A small network was shown many inputs. Here are its activations along a few directions, one row for each input.
Each table varies a few parts of the input and shows all the possible inputs, shuffled.
Descriptions start from the smaller parts, as in this example, which fits no table here: one of 6 places along a line, together with either a single point or one of 9 places along a line or (one of 2 separate values, together with one of 8 places around a ring).
Shared parts are said once, and a part with two or three values counts as separate values.

Other details of the inputs vary at random and push rows far along two fixed directions, the same in every table; ignore that.

A family of inputs:
R1: [ -9   0   1  -2   5   0  -7 -10   0 -10   9  -8  -2  -1   3  -3]
R2: [ -3 -10   4   6   6  -9  -6  -8  -3  -7  10 -14  -7   3   2   9]
R3: [ -6  -3 -19  21  -9  -3 -22  31 -27  12 -39  40  -3   6  -7 -16]
R4: [ -4   9  -1  -6   9   5  -2  -5   1  -3   6 -12  -3   0   9  -2]
R5: [ -3  -4   0   3   8  -2  -4  -9  -5  -9  13 -10  -7   1   3   5]
R6: [-10  -7   1   3   2  -3  -6  -8   3  -6   8  -9  -4  -1   2   6]
R7: [-15   8   2  -2   0   2  -9  -2   8  -8   5  -3  10   0   1   5]
R8: [ -2  -1   0  -2   8  -3  -6 -11  -6 -11  14 -10  -6   1   4  -3]
R9: [ -1  -5 -23  24  -4  -2 -22  28 -30   9 -39  38 -11   4  -3 -23]
R10: [ 10  -2 -23  20   4  -2 -20  29 -42  16 -35  29 -22   6   4 -23]
R11: [-18   1   3   1  -3  -4  -9   0   9  -4   5  -6   8  -1   0   9]
R12: [  7   9   1   1   2   9  -4   3   7   0   6 -15  -9  -7   0  12]
R13: [ -7   0   4   0   6  -2  -3  -3   3   0   4 -15  -5  -1   7   6]
R14: [-10  -9   3   5   3  -6  -5  -6   4  -5   6 -12  -4   2   1  10]
R15: [ 11  -7 -21  21   2  -6 -19  27 -39  17 -35  29 -21   5   4 -21]
R16: [ -3   2 -15  17  -9  -2 -20  32 -24  19 -39  33  -3   3   0 -18]
R17: [-13  -4   1   4   1  -3  -5  -4   7  -6   5 -10   2  -3   2   6]
R18: [-17  -1   5   3  -4  -7  -8   1  10  -3   4  -8   8   1  -1  12]
R19: [  0   4   0   7   0   5  -6   2   9  -4   5 -12  -2  -9  -7  17]
R20: [ -2  -1  -1   1   8  -2  -5 -11  -4 -10  13  -9  -7   1   4   1]
R21: [ -3  -8   2   4   6  -6  -6  -9  -3  -7  12 -11  -7   0   3   6]
R22: [ -1  16   5   1  -5   9  -6   9  11  -2   1 -11   3  -8   0  14]
R23: [ -5   8   0  -8   8   4  -3  -5  -1  -4   7 -13  -2  -1   8  -6]
R24: [ -6   2   2  -2   6   1  -2  -3   3   0   6 -14  -4  -2   8   2]
R25: [-12  15   4  -8   2   4  -7   1   6  -3   5  -8  10   0   6  -4]
R26: [-16   7   4  -4   0   1 -11  -2   6  -9   6  -3  11   0   1   1]
R27: [-13   6   8  -2  -2  -2  -5   3   9   2   1 -10   8   0   5   8]
R28: [ 33 -21  11 -24 -17  -2  54 -25  15   7   4  32  18   7 -18  -9]
R29: [ -8   8   0  -3   6   6   0   1   4  -3   5 -12   2  -3   7   0]
R30: [  1  -3 -20  21  -4  -2 -18  32 -29  18 -41  30 -12   1   2 -22]
R31: [-12  13   4  -4   1   6  -5   3   7  -1   3  -8   9   0   5   3]
R32: [ 46 -16  -6 -12 -13  -5  40   1 -17  23 -23  50   2  12 -13 -27]
R33: [  4  11   1   2   1   9  -4   7   9  -1   3 -16  -3 -10   1  12]
R34: [ 45 -19  12 -14 -17  -1  47 -16  13   9   9  24   5   2 -25   6]
R35: [-9 -3  1  2  4  2 -4 -7  2 -9  8 -8 -3  0  2  5]
R36: [ 27  -4  14 -28 -19   2  49 -13  20  13   0  28  28   8 -14 -10]
R37: [  2   7  -1  -8  11   0  -3  -6  -7  -5  11 -15  -6   1  10  -6]
R38: [  3   2   1   7   2   5  -7  -2   7  -4   7 -11  -7  -6  -7  17]
R39: [ 29 -19  13 -26 -19  -4  54 -22  17   6   4  31  25   5 -19 -13]
R40: [ -8  10   0  -7   7   4  -3  -1   2  -4   6 -12   4  -3   7  -8]
R41: [ 11   7   1   1   5   6  -4   3   1  -2  11 -16 -14  -6   1  11]
R42: [-13  -7   3   6   0  -7  -5  -2   7  -5   4 -12   1   0   0   9]
R43: [ -6   6   0  -4   8   6  -1  -3   0  -2   6 -13  -4  -1   8   1]
R44: [  1  -2   4   0   9  -6  -1  -5  -3  -1   7 -16  -8   1   8   6]
R45: [ 30 -18  15 -22 -18  -6  55 -13  18  16  -2  23  20   4 -14  -5]
R46: [ -7  11  -1  -4   7   5  -2  -1   5  -4   5 -11   3  -2   8  -3]
R47: [-5 10  3  5 -6  4 -9  5 11 -4  4 -9  4 -8 -7 19]
R48: [-12   0   0   3   3   2  -4  -4   5  -9   6  -8   3  -2   1   5]
Description of these inputs: one of 2 separate values, together with one of 4 places along a line, together with either a single point or one of 5 places along a line.
Changing only the choice among 2 separate values turns R46 into R9. The same change can be made to R27. Which row results?
Answer: R18
Changing only the choice among 2 separate values turns R10 into R5. The same change can be made to R43. Which row results?
Answer: R35
Start at R26 and move only the place on the line of 5, one step at a time. The first step leads to R7. Which rows follow, in order?
Answer: R3, R11, R18
Change only the choice among 2 separate values in R45. List by row number the other rows that result.
Answer: R42
List by row number the other rows that have the choice among 2 separate values and the place on the line of 4 in common with R4.
Answer: R12, R13, R23, R24, R43
Change only the choice among 2 separate values in R7. List by row number the other rows that result.
Answer: R36
Start at R44 and move only the place on the line of 5, one step at a time. The first step leads to R15. Which rows follow, in order?
Answer: R10, R32, R37

A family of inputs:
R49: [-18   2 -24  31  15  -2 -49  24 -37  -2 -21   2 -28   1  12 -11]
R50: [-11  12   4  -6   8   5  -7  -6   8  -9  15 -21   2  -3   8   5]
R51: [ 7 -6  1  3 -5 -2  5  2  1  4 -4  6  0 -1 -7  4]
R52: [10 -6  0  2 -4 -2  5  0 -2  3 -2  5 -3  0 -5  2]
R53: [-11   5   3  -6  12   0  -4 -11   3  -9  16 -23  -3  -1  12   2]
R54: [-1 -2  1 -4 -3 -3  6  0  0  4 -5  8  7  4  0 -7]
R55: [-11   3   6   2   1   1  -7  -4  13  -7  12 -19   1  -5   0  16]
R56: [ 3  4  0 -4 -4  2  5  3  2  3 -5  9  7  1 -2 -5]
R57: [ 0  4  0 -3 -7  2  4  4  4  3 -6 10 10  0 -3 -4]
R58: [-14   6   5  -6   9   0  -5  -9   6  -8  15 -21   2   0  10   3]
R59: [14 -8 -1  2  0 -2  7 -2 -5  2  0  4 -7  0 -4  0]
R60: [ 2 -8  0  1 -4 -4  4 -3 -1  0 -2 10  2  3 -5 -2]
R61: [ 4  1  1  0 -7  3  5  6  5  6 -7  8  5 -2 -6  3]
R62: [10  1 -2 -6  1  2  7 -2 -5  3 -2  6 -1  1  1 -9]
R63: [10  1  0 -1 -3  2  6  3  0  5 -4  5 -1  0 -3  0]
R64: [ 7  1  1  0 -5  2  6  5  3  6 -5  7  2 -1 -4  2]
R65: [ -2   8   3  -2  10   5  -4  -6   6  -7  15 -24  -7  -4   7  10]
R66: [-4 -2  1 -3 -5 -2  6  2  3  4 -7  9 10  3 -1 -6]
R67: [-1 -8  1  2 -6 -4  3 -2  2  0 -4 11  5  2 -6  0]
R68: [ 5 -8  0  0 -2 -4  5 -4 -4  0  0  8 -1  4 -3 -3]
Changing only one part turns R49 into R59. The same change can be made to R67. Which row results?
Answer: R55
What do these inputs look like to the network?
Answer: one of 4 places along a line, together with one of 5 places around a ring
